Each row has a name. Each piece below is followed by the name of the row it came from. Each question is about the rows just above it.

q796: [136  71  72 138  72  71 125  71 177  71  71 135  71 117  71 129 130 135
  71 109]
q153: [125 125  76 125 178 125 125 126  76 137 129 182 129  73 129 130 129 182
 129  81]
q668: [130 127 127 130 127 127 126 127 128 127 127 130 127 126 127 129 127 130
 127 126]
q821: [182 129 130 182 129 129  75 129 119 129 129 182 129  73 129 130 129 182
 129 173]
q495: [ 76 125 125  76 125 125 178 126 137 125 125 127 125 129 125 131 125 127
 125 128]
Where do [ 76 125 178] appear? | q153
find: [ 76 125 125  76 125 125 178 126 137 125] | q495
Which row holds [125 125  76 125 178 125 125 126  76 137 129 182 129  73 129 130 129 182
 129  81]? | q153
find: [ 71  71 135  71 117  71 129 130] | q796
[182 129 130 182 129 129  75 129 119 129 129 182 129  73 129 130 129 182
 129 173] is in which row? | q821

q20: [127 195 196 198 196 195 196]
q743: [129 196 197 194 193 127 197]
q465: [126 195 194 194 197 131 194]
[127 195 196 198] is in which row? | q20
find: [127 195 196 198 196 195 196] | q20

q952: [166 106 120 161 133 144 133 131 128 131 153 122 133 121 125 123 128 152
 123 168 109 150 136  92 133 200 117  91 120 118 111 145]
q349: [121 112 126 171 160 147 130 112 156 145 151 127 136 132 134 125 135 126
 139 187 101 130 133  91 112 171 112  73 105  94  80 102]
q166: [109 128 132 126 148 144 127 153 175 114 143 114 128 104 112 139 134 124
 131 103 162  95 127 159  90 128 112 103 117 162 119  98]
q353: [193 110 117 143 101 127 133 131  80 126 136 129 128 131 127 119 119 163
 111 150 101 176 137  88 167 195 135 131 139 121 144 184]
q988: [101 176 140  88 167 195 135 131 139 121 144 184 132 142 137 139 134 143
 126 171  92 160 132  86 152 169 131 118 128  98 119 151]
[101 176 140  88 167 195 135 131 139 121 144 184 132 142 137 139 134 143
 126 171  92 160 132  86 152 169 131 118 128  98 119 151] is in which row? | q988
find: [101 176 137  88 167 195 135 131 139 121 144 184] | q353
find: [128 132 126 148 144 127 153] | q166
find: [109 128 132 126 148 144 127 153 175 114 143 114 128 104 112 139 134 124
 131 103 162  95 127 159  90 128 112 103 117 162 119  98] | q166
find: [143 114 128 104 112 139 134 124 131 103 162] | q166

q932: [ 87 164 177 166 172 109  83  82 156 168]
q546: [184  84  83 109 101 167 169 166  79  79]
q41: [186  83 109 169  79 166 101 167  83  79]
The row with [164 177 166 172 109  83  82 156 168] is | q932
Where do [ 83 109 101 167 169 166  79  79] appear? | q546

q811: [159 147 146 142 121 127]
q21: [133 133 139 138 124 132]
q90: [127 131 128 132 130 131]
q364: [189 180 161 145 121 110]
q452: [181 171 158 145 120 115]
q971: [132 128 131 130 127 131]
q399: [135 129 133 132 126 132]
q148: [190 181 161 145 121 110]
q244: [133 128 132 131 127 131]
find: [132 128 131 130 127] | q971
find: [127 131 128 132 130 131] | q90
The row with [133 132] is | q399
The row with [131 130] is | q971
find: [133 139 138 124 132] | q21

q564: [112 105 153 151 130 166 152 102 129 152]
q769: [130 112 102 166 152 153 105 151 159 102]
q669: [112 105 166 130 152 153 102 189 170 101]
Where do [130 112 102 166 152 153 105] appear? | q769
Which row holds [130 112 102 166 152 153 105 151]? | q769
The row with [105 166] is | q669

q520: [132 125 107 122 105 122]
q219: [132 125  97 107 122 142]
q154: [132 135 129  95 135 128]
find: [125  97 107 122] | q219
find: [132 125  97 107 122 142] | q219

q507: [121 170 130 129]
q167: [186 129 117 186]
q466: [122 186 129 120]
Where do [186 129 120] appear? | q466
find: [121 170 130] | q507
find: [130 129] | q507

q329: [173 142 150  79 167 181 180 140]
q347: [132 169 142  86 121  91  95 109]
q931: [138  80 145  92 163  80 177 180]
q732: [152 153 152  78 145 111 115  93]
q99: [ 92 138 163  80  80 145 147 152]
q647: [173 150  79 142  56 178 177 180]
q406: [102 156 111 127  84 117 119 145]
Where do [142 150  79] appear? | q329
find: [ 92 138 163  80  80 145] | q99

q386: [144 103 120 144 136 108 121 111 101  91]
q798: [103 126 136 145 114 111 185 121 108  75]
q601: [108 141 123 123 125 120 164 139 131 122]
q119: [117 142 159 110 106 175  78  98 129 175]
q499: [139 120 120 134 136 118 127 136 130 121]
q225: [108 141 123 123 125 120 130 114 114 135]
q332: [137 129 127 130 133 130 127 149 150 140]
q826: [141 101 108 124 140 133 142 109  90  78]
q544: [ 95 134 129 133 116 110 187 118 103  83]
q443: [123 126  94 113 141  99 136 110  93 111]
q776: [119 133 130 131 125 125 150 136 133 121]
q479: [141 101 108 142 140 124 133 109  90  78]
Which row holds [101 108 142 140 124 133]? | q479
[106 175  78] is in which row? | q119

q218: [158 131 141 136 126 178 132 130 147 130 147 136 142 122 128 111 138 141
 128 133 101 166 124 130 126 124 126 108 138  99 129 132 130 118 115 158
 129 128 145 127 103 112 124 127 111]
q613: [146 120 125 125 131  97 135 135 142 138 127 100 159 131 121 108 140 122
 140 130 123 113 150 113 130 133 126 126 118 109 141 137  93 119 124 133
 120 125 126 131  97 135 135 142 138]
q144: [131 137 131 130 129 104 166 130 102 123 127 100 159 131 121 108 140 122
 140 130 123 113 150 113 130 133 126 126 118 109 141 137  93 119 124 146
 120 125 126 131  97 135 135 142 138]
Which row holds [125 131  97 135]? | q613
find: [146 120 125 125 131  97 135 135 142 138 127 100 159 131 121 108 140 122
 140 130 123 113 150 113 130 133 126 126 118 109 141 137  93 119 124 133
 120 125 126 131  97 135 135 142 138] | q613
Where do [146 120 125 126 131  97 135 135 142 138] appear? | q144
Which row holds [131 137 131 130 129 104 166 130 102 123 127 100 159 131 121 108 140 122
 140 130 123 113 150 113 130 133 126 126 118 109 141 137  93 119 124 146
 120 125 126 131  97 135 135 142 138]? | q144
The row with [128 145 127] is | q218

q18: [104 152 139 150 126 106 193 135 142 119 138 118 119 130 145 115 120  91]
q706: [134 130 117 156 151  89 206 154 146 129 133 129  83 117 110 130 127 127]
q250: [121  93 156 129  89 154 117 206 151 146 128 135  73  87 141 141 141 124]
[154 117 206] is in which row? | q250
find: [117 156 151  89 206 154 146 129] | q706
find: [152 139 150 126 106 193 135 142 119] | q18
The row with [ 89 154 117 206 151 146 128] is | q250

q462: [139  68  89 147 110 134 106  56 134]
q361: [141  80 124 121 124 140 182 158 140]
q123: [ 78 129  51 177 137 166 100 133 166]
q27: [155 147  68  89 120 123 123  51 123]
find: [ 78 129  51 177 137] | q123
Where do [ 68  89 147] appear? | q462
The row with [155 147  68  89 120 123 123  51 123] is | q27
Which row holds [147  68  89]? | q27

q438: [191 190  68  61  56 199 194  57  58  58 180  58 187]
q482: [166 190  73  60  58 170 171  59  59  59 192  63 201]
q740: [186 163 185 193 191 180 187 192 185 195  69 190  59]
q762: [ 55  63 183 184 192  54  55 190 197 185 183 189 196]
q418: [198 191  70  58  59 198 200  59  59  64 104  62  65]
find: [ 61  56 199] | q438
find: [191 190  68  61  56 199 194  57  58  58 180] | q438
find: [ 55  63 183 184 192  54  55 190 197 185] | q762

q868: [ 82 123  71  78 171  71 161 160 168  70  70  66 170 166  66]
q34: [167 150 168 115 110 138  90  93  97 113 136 112 110  97 110]
q659: [114  98 112  99 152  78 181 179 164  91  78  88 152 163  89]
q373: [160 189 161  89 136 177  94  98  66  88 173  86 136  67  85]
q342: [187  87 190 158  70  73  69  73 143 153  72 153  71 142 147]
q548: [176 123 179  76 153 104  78  80 123  71  66  70 153 123  64]
The row with [ 80 123  71] is | q548
Which row holds [70 66]? | q868
find: [ 71 161 160 168  70] | q868
find: [115 110 138  90  93  97 113 136 112] | q34

